Each row below is a small network's average activation on inputs in which a field has the value named, seen along a few directions.
Values that are neighbours, or in one group, have similar rows; names and order tell nothing.
In the rows, zero is written as 500.
Strong random noise was added to every row along 2 fixed directions; ignore it. To show where, here is one row again and again, with new noise each time:
[509 623 536 544 519 545 600 389 483 523 505 515 534 351 444]
[594 481 529 585 540 575 401 469 611 445 504 480 486 544 442]
[589 662 466 619 522 629 469 416 383 543 518 565 457 349 465]
[702 484 453 675 549 671 208 519 541 445 517 523 392 594 463]


Field Z:
z1: [392 525 529 488 390 529 568 523 407 597 437 528 516 412 540]
z8: [539 406 470 445 537 465 477 536 557 414 479 465 501 577 515]
z7: [747 507 351 676 250 638  47 790 400 622 412 549 297 498 655]
z2: [453 320 554 427 530 361 535 481 689 479 504 449 563 640 441]
z3: [320 563 582 436 478 397 801 401 523 494 458 521 548 326 485]
z9: [591 254 441 470 552 443 300 628 642 388 552 463 484 838 491]
z4: [489 500 427 339 616 407 648 512 452 371 554 411 531 521 506]
z5: [355 553 595 520 362 528 528 542 432 640 461 463 542 496 570]
z6: [345 340 582 322 693 334 602 433 661 385 591 484 591 715 471]
The values of Z form a line.
Which values are neighbours of z8? Give them in the order they are listed.
Answer: z2, z3
Which values are neighbours of z6? Give them in the order they are listed.
Answer: z4
Which values are neighbours of z7? Give them in the order they are listed.
Answer: z5

Field W:
w2: [557 485 479 620 420 556 235 636 488 506 441 501 360 609 561]
w8: [619 448 479 552 588 659 326 562 569 416 595 513 471 608 452]
w7: [626 443 474 692 332 646 130 592 530 540 375 493 332 572 620]
w4: [496 488 465 443 582 519 587 553 500 469 604 524 578 529 441]
w1: [480 473 530 476 687 515 465 517 532 317 595 475 448 662 427]
w6: [556 491 492 662 345 561 316 571 507 559 363 521 378 491 515]
w5: [456 426 570 362 720 305 585 168 571 493 579 481 607 624 445]
w9: [532 339 500 352 495 371 636 607 709 447 509 453 646 535 475]
w3: [598 327 431 566 421 552 281 654 576 434 441 424 424 692 567]
The values of W form a line.
Which values are neighbours of w4? Give them in the order they are listed.
Answer: w8, w9
Which values are neighbours of w5? Give them in the order they are listed.
Answer: w1
Which values are neighbours of w7? Give them in the order they are listed.
Answer: w6
